Here are a small network's activations along a few directions, averaged over the inputs that share one value of a field.
Values that are neighbours, or in one group, have similar rows; names and order tell nothing.
In the rows, zero is written as 500.
Random noise pushes rows far along 17 fixed directions. That doesn't count. These rows show it; they differ only by the noise:
[610 443 445 560 454 669 199 404 473 622 690 391 591 318 528 472 402 415
 418 706 488 392 592 436 342 381 296 614 234]
[638 381 429 469 348 659 593 602 571 465 470 622 542 684 487 266 670 775
 441 299 639 392 303 404 464 584 428 361 285]
[263 386 216 225 434 496 542 469 524 393 331 428 521 631 478 562 555 481
 520 509 428 490 389 662 209 765 364 567 346]
[453 642 553 639 739 405 655 410 605 373 599 563 553 377 453 687 505 258
 638 572 318 407 402 581 391 556 463 537 634]
[548 669 157 551 652 501 761 532 430 478 168 454 458 163 421 725 402 602
 680 383 544 427 537 427 708 412 389 330 309]
[504 407 533 628 256 508 587 419 342 507 592 756 531 358 411 576 330 284
 320 663 558 367 269 565 341 684 328 424 396]
[180 363 314 457 421 330 532 502 372 301 499 490 398 585 595 501 495 115
 426 565 335 630 533 395 544 594 614 376 664]
[316 492 294 360 242 493 625 531 601 472 250 426 437 574 486 840 659 349
 345 456 422 693 556 532 547 498 403 291 617]
[684 343 467 513 535 294 376 505 611 727 465 603 683 495 663 507 692 575
 547 643 297 381 637 687 731 258 431 755 550]
[444 567 358 432 196 508 662 378 645 450 193 284 324 368 333 286 498 558
 764 387 222 390 602 355 579 378 576 338 496]
[536 175 590 275 607 709 736 306 780 689 648 384 398 830 390 555 649 571
 513 568 527 552 565 309 177 429 578 449 514]
[483 472 341 547 477 514 676 501 698 431 548 421 425 254 578 526 612 541
 759 320 209 436 349 643 583 433 345 618 310]
[712 714 485 441 748 522 796 497 602 457 622 467 453 442 522 684 496 539
 742 668 421 512 382 582 277 589 516 535 616]
[503 600 283 731 541 545 470 526 394 347 453 244 493 492 460 469 578 395
 666 546 390 577 642 490 476 293 542 471 550]
[416 669 416 391 529 431 203 572 425 820 488 789 230 301 447 411 149 645
 576 238 543 216 641 302 672 566 579 353 393]
[421 315 567 386 772 464 529 527 517 660 640 591 470 575 561 433 487 544
 532 515 486 526 613 386 700 346 737 583 690]
[524 598 447 689 414 482 540 587 343 618 575 659 482 308 653 494 365 563
 359 476 635 391 536 521 647 649 463 409 386]
[346 341 428 519 278 459 477 483 424 822 580 621 215 416 509 510 344 580
 566 344 432 422 550 678 536 535 509 566 400]
[812 512 505 469 755 374 684 495 345 501 604 615 546 658 674 420 464 635
 611 735 640 430 369 585 273 765 555 609 490]


Ketem, 20 values:
s8: [387 480 439 269 804 590 700 368 547 416 548 188 568 322 524 750 379 468
 509 756 556 705 533 539 255 571 439 672 406]
s12: [442 503 612 759 667 492 373 258 683 644 664 326 405 447 342 642 511 403
 687 385 379 395 694 627 311 331 464 655 386]
s3: [659 378 691 550 405 472 574 268 680 272 452 412 484 540 276 275 565 302
 786 545 249 427 305 373 385 337 488 507 570]
s16: [354 431 494 561 700 648 440 518 740 650 698 398 589 395 625 440 534 644
 397 342 527 403 750 289 569 471 447 498 214]
s18: [842 728 550 333 693 492 462 373 500 383 213 187 418 238 519 577 413 541
 798 461 478 651 450 276 750 166 445 533 474]
s15: [514 512 634 635 497 446 537 567 367 522 446 435 384 492 702 602 583 721
 585 139 584 703 395 894 684 527 443 758 449]
s9: [633 845 590 377 404 475 245 404 615 723 397 451 311 348 355 541 308 699
 662 369 477 342 656 524 415 498 448 525 421]
s6: [228 398 437 507 333 635 579 542 660 623 606 567 483 257 373 536 482 526
 505 454 354 391 493 674 563 449 433 532 454]
s4: [399 526 458 362 493 645 445 508 571 412 469 496 367 350 355 626 453 558
 658 199 430 556 241 597 501 441 322 546 366]
s5: [310 323 460 506 788 383 544 602 569 377 624 664 593 638 570 621 654 343
 384 363 514 573 472 468 581 507 495 490 517]
s10: [681 491 536 618 564 627 703 492 760 547 648 348 313 600 475 551 680 601
 624 336 472 511 530 377 429 397 493 378 378]
s11: [330 615 449 618 489 585 426 563 581 330 586 316 478 450 608 624 624 426
 503 357 458 584 421 724 374 625 361 602 364]
s2: [747 604 623 473 538 290 532 556 448 575 469 707 447 534 602 593 457 523
 531 530 517 563 493 466 624 559 601 422 705]
s13: [558 649 232 390 483 518 573 877 479 426 463 704 444 286 432 495 417 691
 646 442 421 474 326 461 751 435 540 375 491]
s1: [295 332 374 468 388 492 614 629 318 410 314 415 579 553 507 350 570 662
 502 448 539 629 521 656 662 466 592 604 470]
s19: [700 637 402 476 383 364 628 585 667 458 417 458 499 547 519 547 650 570
 620 617 302 540 542 612 480 480 548 459 639]
s7: [565 478 575 379 650 696 383 512 588 558 585 484 476 394 453 481 421 660
 582 329 559 567 412 415 603 336 459 594 395]
s14: [674 789 449 406 223 453 461 523 637 435 377 297 591 283 610 311 556 606
 564 707 276 403 642 469 599 461 466 540 460]
s17: [661 655 220 513 564 279 549 766 182 445 475 616 232 646 719 598 373 518
 620 531 608 636 515 491 502 711 652 311 578]
s20: [662 648 777 556 285 573  64 490 394 570 392 669 632 467 290 575 444 469
 308 473 662 443 325 602 458 402 300 545 485]
Each value of Ketem is a pair of two hidden parts, and every pair occurs once (5 first parts, 4 second parts).
s16 and s7 share the first part; s16 and s1 share the second. Which value has the first part of s1 and the second part of s7?
> s4
s13 and s3 share the first part; s13 and s14 share the second. Which value has the first part of s14 and the second part of s3?
> s18
s17 and s19 share the first part; s17 and s11 share the second. Which value has the first part of s11 and the second part of s19?
> s12
s5 and s15 share the first part; s5 and s8 share the second. Which value has the first part of s8 and the second part of s15?
> s2

Pav, 15 values:
p7: [632 614 616 491 598 196 738 489 616 667 399 740 364 684 664 615 564 635
 584 396 542 415 506 630 623 721 625 425 741]
p5: [712 610 307 475 511 306 542 579 266 279 252 750 599 587 551 533 468 414
 409 576 664 479 359 294 474 706 438 235 476]
p14: [294 495 487 226 572 404 306 596 486 577 360 596 393 584 489 565 380 543
 430 267 598 544 482 464 627 628 546 488 463]
p6: [ 51 487 614 666 467 374 621 447 352 395 730 436  89 340 570 681 311 114
 533 206 371 827 480 557 722 505 644 499 668]
p4: [815 711 354 318 444 516 438 657 613 280 515 573 414 655 506 291 619 562
 563 510 435 445 389 142 466 502 609 191 524]
p9: [505 183 685 385 524 431 163 316 643 740 491 556 369 589 430 330 470 485
 561 312 463 367 552 292 617 293 512 583 354]
p8: [319 473 479 217 690 761 791 655 415 543 554 633 269 401 350 769 288 627
 466 298 756 676 316 323 574 504 577 323 492]
p13: [413 452 586 744 821 771 310 562 595 734 817 268 460 465 415 847 607 581
 536 313 581 682 688 792 469 110 409 811 464]
p15: [502 652 678 535 602 568 630 524 136 202 356 394 774 359 498 161 296 621
 566 683 693 573 273 715 604 642 681 762 701]
p3: [560 498 513 497 371 409 622 506 574 759 429 643 469 590 483 577 607 580
 413 589 504 412 689 491 632 423 607 327 712]
p11: [416 544 785 615 405 660 246 384 611 656 756 535 563 337 458 299 308 483
 361 571 494 271 645 338 454 551 522 505 459]
p2: [395 559 579 496 611 327 208 497 481 337 532 611 468 601 612 386 510 337
 508 234 379 480 367 428 584 568 488 515 568]
p1: [343 122 470 359 589 228 599 444 715 635 397 740 686 537 568 358 597 564
 486 498 338 282 583 473 719 523 569 584 433]
p10: [120 354 675 275 439 443 309 425 482 360 166 440 445 776 228 561 555 201
 366 311 497 809 604 291 636 291 676 367 890]
p12: [365 386 604 379 744 461 557 209 381 352 279 141 535 625 552 464 517 434
 577 449 603 630 462 505 362 589 482 720 399]
Each value of Pav is a pair of two hidden parts, and every pair occurs once (3 first parts, 5 second parts).
p15 and p7 share the first part; p15 and p1 share the second. Which value has the first part of p1 and the second part of p7?
> p14
p2 and p12 share the first part; p2 and p5 share the second. Which value has the first part of p5 and the second part of p12?
> p8
